A small network was shown many inputs. Here are its activations along a few directions, one row for each input.
In each table, some parts of the input vary, and every possible input appears once, in random order.
A made-up example of a description, with smaller parts first: one of 4 places along a line, together with either a single point or (one of 2 separate values, together with one of 5 places around a ring) or one of 11 places around a ring.
Shared parts are said once, and a part with two or three values counts as separate values.
In the rows, 128 means zero.

Other details of the inputs shift rows strongly along two fixed directions, in all tables alike. That doesn't count.
These rows show it; all are for the same input, with only those details redrawn:
[102 115 142 156 134 138 103 138 119 118 103 124 143 120 124]
[100 114 144 156 131 140 103 139 123 116 103 125 141 120 124]
[104 115 139 156 133 137 100 136 116 115 100 122 145 120 123]
[101 117 141 154 134 141 103 135 117 121 103 122 149 118 119]
[159 218 149 226 135 154  65 162 107 164  96  71  57 105  89]
[100 114 142 156 133 142 103 137 118 122 106 124 146 118 118]
[151 163 127 102 128 123 140 142 135 122 164 102 118 194 130]
[ 85  75 131 131 129 132 125 131 118  99 114 149 180 132 134]

A family of inputs:
row 1: [150 170 125 105 105 130 153 143 130 132 155 104 125 194 137]
row 2: [125  91 159 150 117 105 135 111 119 151  95 140 120  84 130]
row 3: [100  94 122 121 124 131 138  79 145 114 122 159 179  78 161]
row 4: [128 102 134 150 132  97 101 107 137 141 125 152 127  72 122]
row 5: [117  52 146 120 133  93 139  99 120 126 114 155 146 101 133]
row 6: [166 108 126  86 135 126 167 146 142 139 168 123 120 187 138]
row 7: [172 171 110 101 144 121 149  94 166 130 186 122 114 144 144]
row 8: [151 161 127 109 120 128 143 145 132 121 171 107 118 193 125]
row 9: [175 137 132  98 112 129 161 149 135 150 151 105 103 180 146]
row 10: [131 140  85  46 132 120 172 123 117 123 158 174  75 163 104]
row 11: [153 153  87  82 135 131 157 130 158  93 182 109 150 158 146]
row 12: [105  76 130 117 117  95 131 101 144 142 120 166 161  81 146]
row 13: [ 75  90  93  82 133 131 152 114  87 126  82 200 129  92 115]
row 14: [167 239 123 212 120 173  76 154 130 152  99  58  69  60 109]
What is each input in this table made of?
Answer: one of 2 separate values, together with either a single point or one of 6 places around a ring
Changing only the choice among 2 separate values turns row 7 into row 3. The same change can be made to row 11. Which row results?
Answer: row 14
Which other rows does row 4 become when the choice among 2 separate values takes its other values? List them by row number.
Answer: row 12

A family of inputs:
row 15: [137 121 140 126 135 125 130 136 130 123 146 117 125 156 123]
row 16: [141 132 119 111 128 136 138 132 129 132 137 130 125 138 135]
row 17: [142 131 131 121 120 124 146 125 138 142 133 123 125 141 136]
row 18: [146 127 126 119 130 132 143 127 129 127 141 122 123 137 135]
row 19: [141 132 123 115 139 124 137 120 138 123 147 123 124 130 132]
row 20: [129 139 130 112 117 120 139 127 121 132 131 133 112 145 127]
row 21: [ 87 106 133 153 141 138 101 108 114 121  87 148 144  73 123]
row 22: [135 139 117 113 125 124 133 129 137 131 149 134 124 130 128]
row 23: [127 139 126 112 122 130 149 126 125 134 129 131 120 144 128]
row 24: [131 127 133 119 134 129 126 142 130 129 142 125 127 157 124]
row 25: [175 202 151 206 131 154  83 136 124 174  97  85  58  86 105]
row 26: [127 145 120 114 122 123 138 117 131 127 146 138 121 134 123]
row 27: [137 138 112 111 138 131 135 123 135 121 140 130 121 134 126]
row 28: [144 131 131 122 126 108 136 120 137 135 142 131 127 139 131]
row 29: [ 91  97 141 172 130 142  95 132 117 110  90 118 168  85 133]
row 30: [136 131 126 109 119 121 135 139 127 135 134 130 118 141 131]
row 31: [142 132 115 114 129 139 141 130 126 124 133 130 120 140 130]
row 32: [136 129 121 111 120 122 138 137 125 126 131 130 114 143 126]
row 33: [129 142 115 125 123 137 130 141 131 112 138 111 141 154 133]
row 34: [ 94  98 128 149 143 138  98 120 121 124  91 144 149  70 129]
row 35: [139 126 128 117 125 126 148 132 132 133 136 119 123 138 131]
row 36: [ 93  94 134 152 130 140 108 132 114 136  80 139 146  77 127]
row 37: [134 136 111 113 125 125 137 126 135 122 146 135 122 132 123]
row 38: [140 136 126 124 122 117 136 118 143 134 150 131 126 130 134]
row 39: [131 126 127 121 135 131 129 140 127 121 139 125 122 160 119]
row 40: [ 74  18 118  77 130  97 160 104 125  85 133 181 213 127 155]
row 41: [ 87 100 137 154 133 123 104 114 108 123  86 153 144  81 117]
row 42: [138 122 143 128 130 122 129 129 137 130 144 123 130 158 130]
row 43: [141 125 134 117 115 113 139 125 134 137 136 128 123 143 137]
row 44: [141 125 132 116 120 117 139 133 128 130 138 121 117 139 130]
row 45: [162 212 155 216 125 153  73 148 130 159 101  68  82  97 108]
row 46: [129 144 121 124 123 135 126 144 134 120 142 110 145 150 137]
row 47: [138 134 117 115 130 117 136 130 129 124 137 134 120 140 119]
row 48: [ 79 113 139 172 127 145  93 127 110 113  82 128 161  88 129]
row 49: [139 134 123 120 126 120 137 124 137 126 153 126 122 128 128]
row 50: [138 136 122 113 130 115 133 132 131 133 141 133 124 138 124]
row 51: [123 133 136 121 132 127 131 130 124 124 140 130 122 162 121]
row 52: [141 134 126 118 134 121 137 114 144 131 145 129 129 133 139]
row 53: [ 92 101 136 157 132 146 106 115 105 125  80 147 141  79 127]
row 54: [134 132 117 112 125 132 147 136 129 130 128 127 120 142 127]
Changing only one part turns row 25 into row 53. The same change can be made to row 45. Which row results?
Answer: row 48
Changing only one part turns row 28 into row 50. The same change can be made to row 43. Which row results?
Answer: row 30
What is each input in this table made of?
Answer: one of 5 places along a line, together with either one of 2 separate values or one of 6 places around a ring
Which other rows does row 33 become when the choice among 2 separate values takes its other values? List them by row number.
Answer: row 39
